These are the activations of a small neural network, seen along a few directions. Each row is one input.
Each table varies a few parts of the input and shows all the possible inputs, shuffled.
A made-up example of a description, with smaller parts first: values(3) and (point or line(9) or (ring(5) and line(6))).
Shared parts are said once, and a part with two or three values counts as separate values.

Other details of the inputs shift rows strongly along two fixed directions, in all tables alike. That doesn't count.

A family of inputs:
r1: [-92  -7   2  16 -73  -1  -6  77  30  36  38 -46  22]
r2: [ 29 -49 -91  65  34 -59   2   7  -2 -12 -41 -15  -9]
r3: [-78   0   4  13 -63  -1  -8  62  29  31  37 -38  21]
r4: [-103   -3   -3    2  -56   -3    5   76   23   23   28  -64   31]
r5: [  91   26   42  -22   60   24    5 -100  -11   -9  -15   59  -23]
r6: [ 60 -44 -72  55  51 -50  11 -23 -13 -18 -55   5 -14]
r7: [-21  57 113 -86   7  26   1 -53 -43 -52  38  63 -30]
r8: [ 22 -50 -87  87  16 -64   9   9 -12 -10 -47 -26  -2]
r9: [ 41 -24 -31  29  39 -26  12 -23 -10 -13 -41   1  -7]
r10: [-72  -8 -31  24 -63  -6 -12  77  11  21  23 -55  33]
r11: [-85 -12   0   5 -70  -2  -5  84  37  36  35 -41  18]
r12: [ 37 -58 -86  86   9 -61  -4  17   2   4 -34   1 -13]
r13: [  88   17   51   -6   50  -20   -9 -108  -64  -66   -8  113  -63]
r14: [ 68 -23 -82  73  33 -40  -4 -27 -24 -14 -39   8  -2]
r15: [   6   50  105 -102   14   77    3  -39   27   12   34   37   -9]
r16: [ -7  47 109 -90  -2  71   4 -27  22  18  30  26  -3]
r17: [ 79 -32 -66  63  33 -33  -1 -30 -29 -16 -53   9 -10]
r18: [-39  29  56 -63 -31  53  -3  29  12  17  26 -15  19]
r19: [-82  -6  -6 -15 -34   2   5  70  31  16  26 -50  21]
r20: [ 16 -38 -97  91  21 -67   7   4  -9  -9 -34 -23   5]
r21: [ 15 -34 -46  65  -9 -37  -2  11   3   9 -19  -8  -7]
r22: [ -40   57  110 -119   -2   76   16  -15   23   11   32    1   10]
r23: [-75  16  31 -13 -64 -15 -22  48 -39 -33  49  14  -9]
r24: [ 70  46  57 -60  48  54   3 -83 -19 -12  -5  43  -6]
r25: [-80  -7 -18  -8 -60  11 -11  94  27  23  34 -52  28]
r26: [  76   37   51  -48   76   32   17 -105  -17  -21  -21   43  -14]
r27: [-73  -8  -4  -4 -50   2 -12  71  39  31  37 -32  10]
r28: [-31   5   8 -29 -26  24  -4  41  12  15  15 -19  15]
r29: [ 101   22   29  -24   87   16   17 -118  -24  -29  -42   49  -20]
r30: [  12   64  107 -106   11   90    3  -52   -2    4   22   26    6]
r31: [ 81 -36 -78  49  46 -33  -9 -25 -18 -17 -47  16 -16]
r32: [-46   4   7 -23 -43  21  -5  54  14  19  19 -30  20]
r33: [ 33 -36 -83  95  10 -59  -4  -3  -3   3 -23   1  -5]
Each input here is: values(3) and (point or line(10)).
Changing only the values(3) part turns r33 into r20. The same change can be made to r16. Which row results?
Answer: r9
Which other rows agree with r32 in the values(3) part? List them by row number.
Answer: r10, r14, r17, r18, r23, r24, r25, r28, r30, r31

A family of inputs:
r34: [-11  27  40 -41 -22  43   6  14  24  32  24   0  20]
r35: [-35  49  75 -71   6  40  13 -26  -5  -5  20   2   9]
r36: [  9 -12 -51  55  -4 -40 -11  -1 -13  -8  -2   6  -3]
r37: [ 15 -27 -58  37  14 -27  11   3   7   9 -38 -31   6]
r38: [ 26 -32 -52  53   2 -15 -13   3  10  16 -17 -15  -4]
r39: [ 81   9  25  11  46   3  -3 -91 -29 -24 -25  48 -29]
r40: [-19  25  34 -42 -15  48 -12   4  30  29  29  -9   9]
r41: [-28 -41 -34  65  -7 -69   6  21  19   2   2   4 -22]
r42: [ 87  10  32 -29  51  26 -13 -82 -28 -28 -19  59 -38]
r43: [-20  24  46 -49 -30  30  -2  24  -2   5  29  17   5]
r44: [ 93  10   4 -16  50   5  -3 -64 -31 -27 -22  68 -26]
r45: [  7 -22 -40  63  -6 -36 -14  -7 -16  -8  -6  -3 -12]
r46: [ 89   7   2 -13  81  22  17 -76  -4 -17 -39  24  -8]
r47: [-15 -36 -62  39  -3 -44  -1  40 -16 -14 -24 -24   2]
r48: [-86 -11  26 -15 -44   3   6  68  69  47  41 -29   5]
r49: [-13 -36 -62  43   1 -41  -1  43 -14 -21 -16 -24   4]
r50: [-46  33  47 -44  -5  20   9  -1  -2  -7  24 -14  15]
r51: [ -4 -35 -64  50 -20 -37 -24  37  -8  -7  -2  -8 -10]
r52: [  0 -18 -47  53  18 -40   9   1 -16 -25 -15 -16   4]
r53: [ 11 -30 -53  35  18 -32   2  20 -17 -29 -21 -11  -3]
r54: [-47  33  46 -40  -3  24  10   0  -1 -10  26 -12  15]
r55: [  7 -35 -59  33   7 -43   1  16 -21 -20 -32 -13  -6]
r56: [-70   1  21  -7 -66  27  -5  69  37  45  31 -45  28]
r57: [-25  37  68 -89  -1  45   8 -12  -3  -8  12   5  -3]
r58: [ 17 -28 -58  41  24 -21   9  11   7   1 -27 -28  13]
r59: [ 88   4   1 -20  72  14  17 -83  -9  -9 -49  24 -11]
r60: [ 96   1  18  -8  43   7   3 -65 -33 -26 -32  64 -27]
r61: [-78  -6 -31  17 -70  -1  -8  96  38  46  37 -50  36]
r62: [-12  22  47 -37 -25  45   5  12  24  32  18  -3  18]
r63: [-16  17  48 -35 -22  49  -8   4  28  30  20 -14   8]
r64: [ 70  14  12 -10  65  -7  16 -94 -35 -33 -38  37 -19]
r65: [-16  52  79 -58 -16  42   7 -19  -3   5  37  27   8]
r66: [ 19 -25 -57  38  -5 -33 -19  18 -13 -12  -7  11 -10]
r67: [-72  12   0 -17 -58  25 -13  69  42  43  44 -40  29]
r68: [ 93  -2  22  -5  43   9  -3 -69 -32 -26 -35  59 -32]
r69: [-29  24  35 -54   1  41  11   7  22  22   7 -25  21]
r70: [-96  -5  -5  33 -84 -19  -3  85  11  23  39 -41  28]
r71: [-22  37  69 -88   8  47   4  -5  -4 -13  20   6   4]
r72: [-32  29 108 -96   1  43   6 -11  33   5  41  43 -28]
r73: [-26 -23 -56  55 -10 -54   8  16 -14 -10 -20 -32   4]
r74: [ -4 -33 -67  46   6 -31   6  33  11  10 -23 -43  19]
r75: [ 17 -39 -44  53 -12 -33 -19  19 -15 -11 -17  -2 -16]
r76: [  7 -16 -48  58  -3 -38 -15  -5 -13  -8  -2   1  -8]
r77: [-20  44  90 -51 -19  46   2 -25  -2   5  29  19   1]
r78: [ 12 -10 -48  56  -6 -43  -3   4 -17  -6  -3  10   1]
What do these inputs look like to the network?
Answer: values(3) and (point or line(6) or ring(8))
Changing only the values(3) part turns r65 into r34. The same change can be made to r39. Which row results?
Answer: r63

A family of inputs:
r79: [ 12 -39 -62  75   9 -56  -5  12  14  13 -26  -6  -8]
r80: [ 34 -40 -70  72  -8 -35 -17  19   6  20 -30 -11   3]
r81: [ 87  -1 -26  28  38   3   3 -52  -5   1 -16  40  -7]
r82: [-11  12  13 -24 -16  28 -15   6  14  22  16 -18   7]
r83: [ 89  -1 -21  28  37   0   1 -52  -5   5 -20  35  -7]
r84: [ 47 -11 -48  44  17  -9 -12 -18   2   8 -16  20  -4]
r85: [ 37 -31 -27  35  24 -25   2 -15  11   6 -35  14 -16]
r86: [ 34 -44 -72  69  -9 -30 -14  23   6  18 -36  -8   0]
r87: [ 39 -35 -71  78  -8 -38  -6  19   5  22 -19  -9   8]
r88: [ -8   1  10 -31 -18  41  -6  16  15  19   6 -19   1]
r89: [  2 -42 -77  66  17 -51  -2   4   7  -6 -14 -16 -11]
r90: [-31   5  24 -24  -2   9  -2   1  23  14  17 -17  -3]
r91: [-61  -9 -33  17 -51   1 -19  63  22  29  30 -52  20]
r92: [ 38  -3 -54  26  29 -19   7 -22 -20  -6 -32  -9  12]
r93: [-93   2   9  49 -70 -37 -10  48 -36 -30  35 -25   5]
r94: [ 65  14  59 -44  44  33  21 -66  12   3 -14  46 -17]
r95: [-24   0  27 -21 -12  22   5  19  32  23   4  -2  -7]
r96: [-90 -12 -14   6 -53 -41 -10  78 -38 -17  29 -14  10]
r97: [ 15 -23 -95  60  12 -41   5  11 -16  -5 -29 -24  17]
r98: [  0  19  47 -44 -27  51   2  12  24  32  20   1  15]
r99: [-73 -21   0  25 -70 -35 -18  85 -17   1  49   7   0]
r100: [-84  -8  17 -29 -45  21   2  64  38  26  27 -48   5]
r101: [ 29 -18 -31  34  45 -28  10 -19  -6 -16 -31 -11   1]
r102: [-37  -2  33 -26 -24  -5 -24  19 -33 -21  36  28 -22]
r103: [-15  15   8 -39 -10  27   9  14   0  11  -8 -26  25]
r104: [-22  15  31 -21 -42 -10 -10  26 -11 -26  43  40 -21]
r105: [ 38   7 -23   8  35  15   0 -25 -11 -15 -13   0  10]
r106: [-30  37  97 -78 -16  53  14  -4  38  29  39   5  10]
r107: [-80  -5 -18  10 -58 -34 -17  83 -20 -41  36 -18   0]
r108: [-28  -6  24 -31  -6  16   2   8  23  11   7 -17  -5]
r109: [-38  23  57  18 -55 -13  -4  -8 -28 -16  42  32 -15]
r110: [-43 -15 -18  24 -64   0  -8  74  30  43  25 -42  30]
r111: [ 47 -11 -42  35  31  -9  -4 -14 -14  -8 -31 -12  11]
r112: [ -9  10  12 -29  -6  45   4  24   6   4  -3 -28  20]
r113: [ 65 -26 -39  38   8  -1   6  -5   4  14 -29  11  -4]
r114: [ 29 -42 -77  61   9 -26  -3  26 -11  -7 -42 -34  15]
r115: [ 68  -8 -15  27  52 -16  17 -58   4  -7 -16  41 -17]
r116: [ 24 -33 -83  55   5 -44   3  15 -16   2 -43 -34  19]
r117: [-27  22  69 -70   0  41   2 -16  26  13  23  -7  -3]
r118: [ 52 -26 -41  29  16 -11 -13 -20  -5   4 -28  -6  -7]
r119: [ 43  -2 -28  -7  27   9  15 -19 -16  -5 -41  -6   6]
r120: [ -25   54  102 -120   20   66   28  -35   12    3    9    4   10]
r121: [-79 -10 -22  26 -41 -17  -5  62  39  27  31 -29  13]
r122: [ 32 -25 -29  30  42 -26  11 -18  -5 -18 -36 -14   1]
r123: [ 41  35  46 -58  64  20  25 -78  -9 -12 -23  25  -5]
r124: [ 66 -17 -15  10  66   0  21 -45 -12 -27 -51  10 -15]
r125: [ 60  42  35 -57  50  38  11 -72 -18  -4 -22  23   6]
r126: [-42  22  14 -32   8   3  19   1   8   3   8 -22  17]
r127: [-42  64 101 -57 -22  21   8 -51 -49 -36  32  34 -10]
r128: [ 61  25  59 -37  48  25  16 -72  12   6  -3  47 -14]
r129: [-38  26  46 -61   4  21  20  -4  11   7   5 -21  17]
r130: [ 47   3  17  55   8 -40 -13 -74 -54 -40 -13  70 -44]
r131: [-28  12  47 -33 -12  20  -1   6  33  25  15  -2   2]
r132: [-24  12  27 -12  -9   9  11   8  30  22  28  -1   7]
r133: [ 53 -13 -38  43  14 -13 -15 -16   2  16 -25  13  -4]
r134: [-12  20  14 -13 -20  29 -15  11  21  29  21  -1  11]
r135: [ 55 -14  -3  15  47 -28 -10 -38 -68 -59 -19  55 -28]
r136: [ 37  42  46 -66  31   2   4 -61 -51 -64  -1  67 -31]
r137: [-43  22   9 -31  10   6  21   0   9  -1  11 -16  16]
r138: [  60   59  108 -112   40   49  -12  -99  -36  -59   22   97  -56]
r139: [ 32 -29 -31  27  41 -21  14 -13  -5 -19 -41 -12  -1]
r140: [-15  -1  29 -19 -15  22  18  21  32  24  11  -3   0]
r141: [-80 -15 -26   0 -34 -13  21  72  18  15  -2 -60  22]
r142: [ 30 -17 -32  43  29 -31  -1 -23  11   5 -19  16 -14]
r143: [ 56  -4 -21  17  72 -11  15 -58 -12 -32 -30  17  -8]
r144: [-36  16  21 -22  12  14  10   8  13  -4  14 -25  16]
r145: [-30  17  29 -22 -38 -10 -23  23 -12 -27  35  42 -27]
r146: [ -8   1  13 -31 -19  35 -11  12  14  19   6 -19   5]
r147: [-49  18  49   6 -46 -12 -15 -15 -35 -27  37  18 -24]
r148: [-37  18  64 -41 -29  13 -24  17 -23  -9  42  49 -18]
r149: [-81 -15 -23  16 -37 -18  -5  58  31  21  30 -51  10]
r150: [ -9  13  17 -26  -7  33  -3  16   5   6   3 -30  26]
r151: [-16  15   3 -23 -12  32 -12   3  14  14  25 -11   7]
r152: [-51 -17 -26  18 -61  11 -13  80  32  41  11 -38  18]
r153: [ 23 -28 -81  68  14 -31  -6  17 -12  -8 -26 -32  17]
Changing only one part turns r105 into r151. The same change can be made to r112. Which row results?
Answer: r88
Changing only one part turns r142 into r149. The same change can be made to r80. Which row results?
Answer: r118
What do these inputs look like to the network?
Answer: line(5) and (values(3) or (values(2) and line(6)))
Which other rows does r138 become when the values(3) part takes its other values? List them by row number.
Answer: r102, r147
Which other rows does r145 become when the values(3) part takes its other values? List them by row number.
Answer: r130, r148
Which other rows does r89 become when the values(2) part takes its other values? List them by row number.
Answer: r151
Which other rows does r132 become when the line(6) part takes its other values? List them by row number.
Answer: r94, r106, r115, r128, r140
